A small network was shown many inputs. Here are its activations along a few directions, one row for each input.
In each table, some parts of the input vary, and every possible input appears once, in random order.
A made-up example of a description, with smaller parts first: one of 3 separate values, together with either a single point or one of 11 places around a ring or (one of 4 places along a line, together with one of 5 places around a ring).
Shared parts are said once, and a part with two or three values counts as separate values.
(in the rows, 128 means zero)

Other details of the inputs vary at random and push rows far along two fixed directions, the same in every table; ignore that.
These rows show it; all are for the same input, with only those details redrawn:
[126  95 123 143  79 107 134 119 176 132  65 122 177]
[ 84 166  16 223 188 113 159  78 163 182  77 138 137]
[ 88 166  19 219 189 104 157  75 168 178  74 140 137]
[ 86 167  17 217 187 109 155  77 166 179  78 138 134]
[140  68 153 129  53  93 139 124 192 126  42 119 198]
[125 148 137  58  68 170  61 177  85  94 184 118  92]
[ 86 217  34 139 176 173  88 137  76 142 192 132  55]
[116 175  94  89 114 165  72 160  81 115 189 124  77]

Table:
row 1: [ 86 217  33 142 179 171  89 137  78 144 191 133  57]
row 2: [ 99 133  76 226 145 107 136 108 147 159 102 130 162]
row 3: [171 123  96 139 147 156 164  98 133 129  81 151 146]
row 4: [147 123 161  55  36 167  66 189  76  88 191 129 115]
row 5: [130  29 209 127  53  81 139 144 224 113  48 108 197]
row 6: [112 209  83 117 232 169 143 126  68 144 198 163  37]
row 7: [134 102 142 128  65 131 135 153 124 127 140 143 147]
row 8: [140 110 113 166 158  89 179  57 136 126  74 118 178]
row 9: [102 137  91 201 171  86 157  98 199 165  87 120 136]
row 10: [149 112 117 156 176  80 184  74 126 139  67 122 175]
row 11: [162  44 238  97  72  67 183  99 175 102  58 117 183]
row 12: [111 129 113 150 134 129 103 117 151 158 111 115 157]
row 13: [173 113 213  38 104 131 121 156  48  80 185 118 114]
row 14: [140 139 194  33 121 141  99 134  81  83 182 107  66]
row 15: [136  62 217  78  49 117  85 154 169 123 114 113 155]
row 16: [136 152  31 202 223 130 192  52 178 169  29 150 143]
row 17: [125 120 217  66  48 155  58 210  88  89 217 121  78]
row 18: [153 166 116  72 155 175 110 140  52 104 185 143  98]
row 19: [138 161 142  62 169 156 114 140  94 114 162 142  64]
row 20: [117 144 160  82  75 157  44 183  84  89 196 107  91]
row 21: [151 129 194  44  49 152  55 186 103  74 186  92 122]
row 22: [140  95 152 159 182  55 213  80 164 152  53 133 155]
row 23: [161 114 157  72 126 132 132 121 124 104  90 126 152]
row 24: [147  55 206 148  59  73 162 139 213 130  67 120 195]
row 25: [125 102 167 145  70 124 117 161 119 119 153 132 147]
row 26: [151  80 184 106 144  63 177  96 166 126  47 116 155]
row 27: [ 67 215  63 168 195 152  82 148  91 148 208 128  28]
row 28: [132 137 121 119 163 106 145  78 121 114 100 104 133]
row 29: [177 116 195  37  92 186 120 169 100  93 162 149  76]
row 30: [ 69 189  77 159 204 164 107 155  92 141 224 134  49]
row 31: [142  56 197 118  51 125 124 172 142  96 140 120 177]
row 32: [170  73 196  78 110  78 154 105 140 104  54 101 183]
row 33: [106 177  96 138 154 175  88 152  67 151 235 139  83]
row 34: [181  82 191  66  92 139 146 132 168 105  69 135 130]
row 35: [ 78 210  52 139 183 160 100 140  97 152 193 142  34]
row 36: [ 97 149  92 160 140 128 141 137 136 157 144 150  92]
row 37: [146  86 172 104  61 140  88 148 128 125 140 117 180]
row 38: [166 160 117  87 146 200 129 145  62 110 189 160  75]
row 39: [104 159  37 244 193 102 165  78 162 173  99 129 169]
row 40: [113 149  70 217 219  91 209  47 132 164  96 141 148]
row 41: [ 89 156  44 206 194 140 131 119 123 149 145 125 135]
row 42: [140  36 215 132  54  89 138 138 204 148  74 127 198]
row 43: [182  90 198  67  88 139 148 148 103 100 129 146 159]
row 44: [107  84 106 189 133  94 145 112 202 137  52 107 194]
row 45: [130 158 131 128 118 150 104 164  88 116 216 129 107]
Question: Describe the family of inputs behind these rows.
Answer: one of 5 places around a ring, together with either one of 4 places along a line or one of 5 separate values
Question: Changing only the place on the ring of 5 turns row 13 into row 10. The same change can be made to row 7. Which row results?
Answer: row 4
Question: Change only the place on the ring of 5 in row 6. List by row number the other rows that result.
Answer: row 18, row 19, row 23, row 43
Question: Change only the place on the line of 4 in row 32. List by row number the other rows that result.
Answer: row 16, row 23, row 28
Question: Change only the choice among 5 separate values in row 7. List by row number the other rows that result.
Answer: row 25, row 31, row 33, row 45
